Look-ups in named tables: a row name and a column name give one cell, copied from the table.

Pib =
,Bezi,Vit,Mezife,Zuvuza,Pabuso,Kesu,Sotifo,Gefom,Kol,Zate
Bidum,0.39,-0.20,0.98,-0.19,0.50,-0.83,0.16,0.16,-0.03,0.23
Goruti,0.42,0.15,0.26,-0.09,0.20,-0.30,0.26,0.31,0.12,0.54
Kip,0.40,-0.20,0.41,0.32,0.70,-0.33,-0.18,0.41,-0.29,-0.34
Pezig,0.97,0.07,0.55,0.11,0.12,0.04,-0.18,-0.06,0.45,0.20
Pirazol,0.33,-0.04,0.40,0.66,0.18,0.80,0.24,0.34,0.09,0.83
Zuzuki,0.21,0.19,0.16,0.45,0.37,0.39,0.38,0.26,0.51,0.35
Zuzivuv,-0.02,0.18,0.43,0.13,-0.05,0.50,0.49,0.03,0.47,-0.02
Mem,0.62,0.15,0.64,0.18,0.20,0.78,0.27,0.10,0.67,-0.01
Gef,-0.55,0.82,0.41,-0.82,-0.07,0.41,0.16,-0.44,-0.13,-0.42

Bezi of Mem is 0.62
Gefom of Zuzuki is 0.26
Zate of Mem is -0.01
Zuvuza of Mem is 0.18
Pabuso of Pezig is 0.12
Zuvuza of Bidum is -0.19
Mezife of Gef is 0.41
Gefom of Bidum is 0.16
Mezife of Zuzivuv is 0.43
Pabuso of Zuzuki is 0.37
Kesu of Goruti is -0.30
Bezi of Pezig is 0.97
Vit of Pezig is 0.07
Vit of Bidum is -0.20
Zuvuza of Goruti is -0.09
Mezife of Kip is 0.41
Pabuso of Kip is 0.70
Kesu of Bidum is -0.83
Vit of Zuzuki is 0.19

Dalidu:
         Kigudug   Madi    Mep  Zivozu
Gedudib     1.50   3.03   2.48   -0.19
Ginu        0.03  -3.47  -6.86   -2.65
Nula        1.25  -3.64  -2.62   -3.94
Nugote      2.08   8.91  -3.14    2.13
Kulibez     8.33   3.75   5.32   -4.18
Labiz      -6.10  -8.95   6.70    1.34
Sego        2.18   1.38  -7.05    6.03
Bovu       -0.36  -5.06   7.28    3.35
Biv        -0.05  -3.70  -2.15   -3.33
Vebaku     -2.70   4.17  -1.30    3.14
Mezat       3.40   5.41  -3.79   -5.81
Tul         1.52  -2.44  -1.40    9.16
Gisus       6.75   5.05  -5.25    7.71
Zoto        6.82  -0.06   5.23   -2.28

Gedudib, Kigudug => 1.50
Vebaku, Zivozu => 3.14
Nula, Madi => -3.64
Zoto, Zivozu => -2.28
Mezat, Zivozu => -5.81
Vebaku, Mep => -1.30
Labiz, Madi => -8.95
Biv, Zivozu => -3.33
Ginu, Zivozu => -2.65
Which row has the largest Madi? Nugote

Muza =
columns: Pofo, Luvu, Dekeke, Dovogon, Fepug, Fide, Baz, Labobe, Dibipe
Nutudi: [0.2, 0.7, 0.6, 0.1, 0.3, 0.6, 0.2, 0.6, 0.5]
Pil: [0.3, 0.7, 0.5, 0.2, 0.3, 0.5, 0.3, 0.6, 0.5]
Lil: [0.8, 0.5, 0.6, 0.5, 0.6, 0.6, 0.4, 0.3, 0.7]
Kiz: [0.5, 0.5, 0.7, 0.3, 0.4, 0.6, 0.3, 0.4, 0.5]
Tuk: [0.3, 0.3, 0.4, 0.3, 0.6, 0.7, 0.6, 0.4, 0.5]
Kot: [0.6, 0.6, 0.2, 0.7, 0.4, 0.3, 0.4, 0.5, 0.5]
Savegud: [0.3, 0.4, 0.5, 0.4, 0.3, 0.3, 0.4, 0.5, 0.4]

What is the Dekeke of Kiz in Muza? 0.7
What is the Labobe of Tuk in Muza? 0.4
What is the Baz of Lil in Muza? 0.4
What is the Dekeke of Kot in Muza? 0.2
What is the Dibipe of Pil in Muza? 0.5
What is the Baz of Savegud in Muza? 0.4
What is the Fepug of Kot in Muza? 0.4
What is the Pofo of Kiz in Muza? 0.5
What is the Fide of Kot in Muza? 0.3
What is the Dibipe of Kot in Muza? 0.5

Table Vezul
	Nikebo	Duban	Lek	Kopel	Ler	Simi	Bap	Lokib	Mib
Gud	0.69	0.49	0.46	0.69	0.67	0.65	0.42	0.62	0.54
Fatudi	0.41	0.54	0.66	0.51	0.52	0.66	0.68	0.53	0.46
Telese	0.67	0.50	0.71	0.74	0.12	0.39	0.66	0.39	0.82
Vizu	0.90	0.32	0.27	0.88	0.80	0.54	0.26	0.59	0.45
Piludez	0.19	0.24	0.48	0.36	0.44	0.75	0.83	0.88	0.65
Zofepaz	0.46	0.54	0.52	0.54	0.59	0.51	0.61	0.52	0.58
Kiv	0.95	0.36	0.31	0.84	0.81	0.54	0.29	0.59	0.50
Sagu	0.45	0.68	0.70	0.41	0.63	0.58	0.45	0.56	0.51

What is the Ler of Telese in Vezul? 0.12
What is the Bap of Sagu in Vezul? 0.45
What is the Duban of Kiv in Vezul? 0.36
What is the Duban of Piludez in Vezul? 0.24
What is the Bap of Gud in Vezul? 0.42
What is the Simi of Sagu in Vezul? 0.58

Somuvuv:
,Dav,Ginu,Nep,Resut
Tem,114,80,135,122
Dap,108,77,122,122
Desusa,122,134,113,144
Zavesas,96,140,109,80
Kot,120,75,118,146
Daf,71,244,61,40
Fal,103,129,68,118
Mul,111,125,71,126
Virar,90,136,55,83
Fofatad,109,24,159,104
Bevufe,126,70,139,147
Por,112,127,84,122

Dav of Virar = 90
Ginu of Zavesas = 140
Dav of Mul = 111
Resut of Tem = 122
Resut of Virar = 83
Ginu of Por = 127
Resut of Por = 122
Dav of Desusa = 122
Dav of Bevufe = 126
Ginu of Desusa = 134
Ginu of Fofatad = 24
Nep of Dap = 122
Ginu of Kot = 75
Nep of Mul = 71
Dav of Dap = 108
Which row has the largest Nep? Fofatad

Murug:
|  | Zasu | Sug | Kapu | Balidop | Tabobo |
|---|---|---|---|---|---|
| Vete | 102 | 163 | 150 | 111 | 136 |
| Moviri | 130 | 179 | 137 | 132 | 231 |
| Penafud | 131 | 97 | 142 | 86 | 88 |
| Vut | 124 | 142 | 122 | 158 | 64 |
| Zef | 151 | 158 | 148 | 93 | 202 |
| Nugi | 160 | 73 | 157 | 222 | 164 |
| Biri | 121 | 126 | 141 | 105 | 112 |
| Bipido | 140 | 122 | 145 | 98 | 49 |
| Vomabuf | 117 | 139 | 144 | 138 | 191 |
| Deva | 155 | 158 | 142 | 151 | 141 |
| Dekefas | 160 | 130 | 159 | 38 | 55 |
| Bep | 151 | 113 | 125 | 130 | 160 |

Kapu of Vete = 150
Tabobo of Bipido = 49
Sug of Bipido = 122
Kapu of Bipido = 145
Tabobo of Nugi = 164
Kapu of Dekefas = 159
Sug of Vete = 163

